These are the activations of a small neural network, seen along a few directions. Each row is one input.
In each table, some parts of the input vary, and every possible input appears once, in random order.
Descriptions start from the smaller parts, as in this example, which fits no table here: one of 6 places along a line, together with either a single point or one of 9 places around a ring or (one of 3 separate values, together with one of 5 places around a ring).
Shared parts are said once, and a part with two or three values counts as separate values.
In the rows, zero is written as 128.

Other details of the inputs shift rows strongly along three fixed directions, in all tables alike. That doesn't count.

Table:
row 1: [146 137 127 124 117 125 115 120 125 126 123 127]
row 2: [135 119 202 133 160 113 171 210 119  92 146  48]
row 3: [147 140 127 131 119 133 119 122 123 122 122 132]
row 4: [173 149 146 133 109 122  91 107 110 134  93 137]
row 5: [ 95 111 107 108 144 122 152 147 143 114 170 131]
row 6: [ 57 100 155 194 158 117 166 101 149 203 104 121]
row 7: [ 97 111 104 112 143 126 157 151 143 113 169 133]
row 8: [ 87 105  99 114 138 131 151 140 135 105 158 117]
row 9: [178 151 130 131 102 130  96 106 116 134 101 139]
row 10: [144 141 130 126 119 129 114 119 123 123 124 129]
row 11: [ 72 107 143 204 151 125 143  79 131 198  76 123]
row 12: [ 95 114 107 106 138 127 164 151 144 115 166 134]
row 13: [129 123 129 125 131 125 142 144 128 115 133 125]
row 14: [149 120 154  91 138 131 151 205 107  47 168  69]
row 15: [ 17  83 115 183 164 114 174 102 158 182 122 123]
row 16: [ 98 112 107 107 143 126 161 150 144 116 170 134]
row 17: [184 141 173 100 134 128 132 196  96  54 142  61]
row 18: [160 130 241 178 163  95 148 171 109 150  76  52]
row 19: [ 65  94 150 184 165 106 158 104 144 188 102 119]
row 20: [ 90 119 106 112 139 130 154 145 144 110 170 125]
row 21: [111 129 136 103 132 193 116 167 170 104 101 123]
row 22: [111 128 165 199 142 108 125  72 130 232  61 139]
row 23: [ 87 104 101 111 140 129 153 142 133 104 156 125]
row 24: [ 87 108  95 119 135 132 157 145 140 105 160 126]
row 25: [134 140  60 110  90 137  74  55 132 146 127 204]
row 26: [ 27  79 119 182 172 115 179 112 154 177 124 129]
row 27: [141 129  88  98 112 134 102 107 122 106 144 158]
row 28: [167 134 222 149 159 109 151 201 100  90 108  37]
row 29: [167 148  91  77 100 132  98 126 119  96 153 156]
row 30: [125 121 110 119 126 135 135 138 123 105 138 119]
row 31: [180 151 140 133 113 123  96 111 109 143  98 141]
row 32: [231 153 236 155 139 105 112 173  89 118  71  63]
row 33: [ 86 107 102 122 134 137 155 145 137 102 163 129]
row 34: [115 124 160 201 141 111 118  77 121 210  57 133]
row 35: [178 156 148 123 112 118  95 109 113 152 105 139]
row 36: [165 158  98  80  99 139 101 122 126  98 160 154]
row 37: [175 144 143 142 104 138  91 105 104 131  95 131]
row 38: [179 142 128 130 111 131  91 105 108 129 101 141]
row 39: [148 145 129 130 119 132 118 124 126 128 128 133]
row 40: [150 139 131 124 118 126 120 127 126 130 124 138]
row 41: [ 92 114 104 105 142 122 153 149 138 119 169 130]
row 42: [147 134  94  88 105 145 122 144 127  79 168 146]
row 43: [112 148  58  85  83 207  53  70 181 141  95 213]
row 44: [130 132 120 113 125 129 141 143 135 119 149 125]
row 45: [176 149 143 138 108 126  95 110 110 133  91 141]
row 46: [ 93 115  99 113 135 131 159 149 145 112 168 126]
row 47: [148 140 135 115 118 121 119 123 128 135 126 135]
row 48: [124 131 118 111 125 126 132 139 134 116 150 124]
row 49: [178 157 148 127 107 122  94 106 119 147 104 132]
row 50: [132 144  49 101  75 151  73  49 137 141 141 214]
row 51: [124 128 126 132 132 132 137 140 125 109 135 119]
row 52: [126 128 138 117 128 127 136 138 132 123 147 119]
row 53: [150 141 128 123 122 124 118 129 121 136 127 138]
row 54: [131 126 136 114 137 118 137 141 132 125 145 124]
row 55: [170 148 148 138 104 129  88 104 109 132  99 134]
row 56: [ 81 119 147 194 147 119 145  82 144 210  89 133]
row 57: [ 89 105  97 109 144 127 151 142 129 110 159 124]
row 58: [ 91 105  95 113 143 130 156 146 129 108 158 127]
row 59: [146 135 131 121 119 122 116 122 124 125 121 134]
row 60: [ 88 110  98 109 142 123 151 144 134 111 162 130]
row 61: [176 144 139 137 109 130  95 106 105 132  90 136]
row 62: [147 139 133 130 115 133 117 125 125 128 130 135]
Description of these inputs: one of 2 separate values, together with either a single point or (one of 5 places along a line, together with one of 6 places along a line).
Question: Changing only the choice among 2 separate values turns row 7 into row 5. The same change can be made to row 42. Which row results?
Answer: row 50
Question: Changing only the choice among 2 separate values turns row 22 into row 35. The same change can be made to row 44. Which row results?
Answer: row 49
Question: Change only the choice among 2 separate values in row 8. List by row number the other rows that result.
Answer: row 30
Question: Change only the place on the line of 5 in row 41. List by row number the other rows that result.
Answer: row 29, row 35, row 57, row 60
Question: Change only the choice among 2 separate values in row 24. List by row number the other rows that result.
Answer: row 15

Table:
row 63: [121 136 114 116 112 145 105 108 139 126 129 142]
row 64: [187 146 186 114 133 117 104 158 111 115 100  91]
row 65: [132 127 101 125 121 135 116 113 125 126 121 150]
row 66: [140 133 108 118 114 135 134 138 120  95 155 132]
row 67: [164 136 122 138 113 125  99 102 103 129 102 142]
row 68: [ 82 113 115 155 142 118 134  88 147 191 107 157]
row 69: [ 90 104  90 104 139 132 148 145 131  93 162 127]
row 70: [144 141 137 138 113 139 105 110 122 129 108 126]
row 71: [136 126 115 132 122 114 112 103 110 132 123 137]
row 72: [115 118  89  83 125 154 126 152 139  81 153 139]
row 73: [155 148 134 131 105 134  92  99 120 134 109 135]
row 74: [175 135 183 131 139 122 117 165 103 101  96  78]
row 75: [163 147 135 114 117 130  94 114 130 148 103 149]
row 76: [116 118 149 103 146 148 162 203 136  63 160  77]
row 77: [164 149 133 134 104 113 101  95 109 141 124 138]
row 78: [134 129 116 131 124 138 112 114 128 134 106 144]
row 79: [158 146 135 143 113 118 122 112 119 146 124 140]
row 80: [ 98 123 108 101 131 145 154 156 158 111 168 136]
row 81: [138 129 113  95 126 148 124 154 138 100 136 137]
row 82: [148 136 136 123 124 117 104 112 120 142 110 133]
row 83: [161 145 126 145 102 133 102  98 108 129 111 139]
row 84: [139 139 124 135 115 114 122 103 120 145 138 140]
row 85: [148 149 142 126 115 136 109 116 139 149 115 140]
row 86: [161 145 136 114 117 128  91 110 127 147 103 145]
row 87: [162 153 139 126 107 128  99 104 125 146 116 141]
row 88: [126 133 109 130 111 138 114 104 125 123 130 139]
row 89: [134 127 117 126 123 122 108 106 118 132 117 136]
row 90: [ 93 106  91 101 138 143 147 152 137  91 157 130]
row 91: [153 144 135 144 112 136 116 115 124 138 112 137]
row 92: [174 135 226 173 158 103 136 162 110 159  64  72]
row 93: [131 113 144 103 157 104 175 198 117  83 174  88]
row 94: [141 117 207 147 169 125 156 200 122 109  95  54]
row 95: [102 111  97 101 139 140 153 159 142  98 158 135]
row 96: [129 140 134 122 117 133 109 110 138 142 123 136]
row 97: [ 55  86 122 120 170 120 180 171 142 104 162  93]
row 98: [ 77 105 179 178 170 104 186 151 140 166 124  83]
row 99: [ 33  77 162 166 194 101 202 162 150 164 132  81]
row 100: [177 148 161 155 116 123 119 126 107 133 105 118]
row 101: [142 124 104 111 125 128 132 141 115  94 146 135]
row 102: [116 130  98  93 118 160 133 152 148  86 161 137]
row 103: [145 136 130  85 120 151 126 175 129  62 158 103]
row 104: [135 126 114 132 122 134 112 110 119 128 110 140]
row 105: [127 137 109 129 111 148 117 112 136 127 126 147]
row 106: [ 58 112  92 153 131 123 144  75 153 185 139 163]
row 107: [135 124 114 136 122 121 113 104 110 129 117 137]
row 108: [121 128  92 101 116 147 139 146 134  85 169 137]
row 109: [150 145 136 140 113 141 113 117 130 139 108 138]
row 110: [200 148 180 127 132 111 120 162 104 118 103  99]
row 111: [138 134 126 120 126 134 114 122 140 147 111 149]
row 112: [140 129 112  96 127 118 128 142 123 109 154 133]
row 113: [184 141 183 122 132 132 102 159 108 104  88  87]
row 114: [126 135 109 124 111 132 112 103 125 125 137 140]
row 115: [ 91 119 107 172 119 126 123  66 128 171 112 152]
row 116: [ 36  86 161 182 183 109 214 161 155 165 141  85]
row 117: [134 115 184 132 168 101 171 194 118 113 134  69]
row 118: [ 65  99 143 203 159  92 150  70 133 225  87 137]
row 119: [132 139 122  96 118 139 123 141 142 112 153 133]
row 120: [114 119  93  77 127 142 123 149 137  84 160 134]
row 121: [ 63 112  90 161 130 117 150  74 148 187 143 169]
row 122: [157 130 230 192 154  95 144 152  95 144  83  47]
row 123: [141 141 118 104 117 137 134 147 137 109 155 136]
row 124: [120 134  98  90 119 137 140 146 143 103 176 143]
row 125: [ 56  92  64 128 142 128 167 118 146 132 166 162]
row 126: [ 45  93 133 195 161 100 149  69 144 222  89 138]
row 127: [173 144 127 132 114 113 108 108 111 145 112 152]
row 128: [131 139 129 128 116 126 112 105 131 143 127 137]
row 129: [112 134  91 124 106 127 111  80 135 151 142 165]
row 130: [138 128 119 128 124 106 115 104 113 141 128 141]
row 131: [156 147 131 137 104 146  96 104 121 130 102 138]
row 132: [126 121  88  93 126 138 140 152 131  90 162 144]
row 133: [120 126  91  99 114 148 136 145 130  79 169 133]
row 134: [135 140 129 131 115 151 115 122 143 136 114 142]
Question: Changing only one part turns row 74 into row 107. The same change can be made to row 90. Which row results?
Answer: row 67
Question: Changing only one part turns row 79 into row 80. The same change can be made to row 66. Which row results?
Answer: row 102
Question: Describe the family of inputs behind these rows.
Answer: one of 2 separate values, together with one of 4 places along a line, together with one of 9 places around a ring
Question: Start at row 85 and move only the place on the line of 4, one step at a time. The first step leads to row 124. Which rows follow, in order?
Answer: row 98, row 121
Question: Change only the choice among 2 separate values in row 114. List by row number the other rows that result.
Answer: row 89
Question: Change only the place on the ring of 9 in row 86. List by row number the other rows that result.
Answer: row 64, row 72, row 75, row 81, row 94, row 111, row 113, row 120
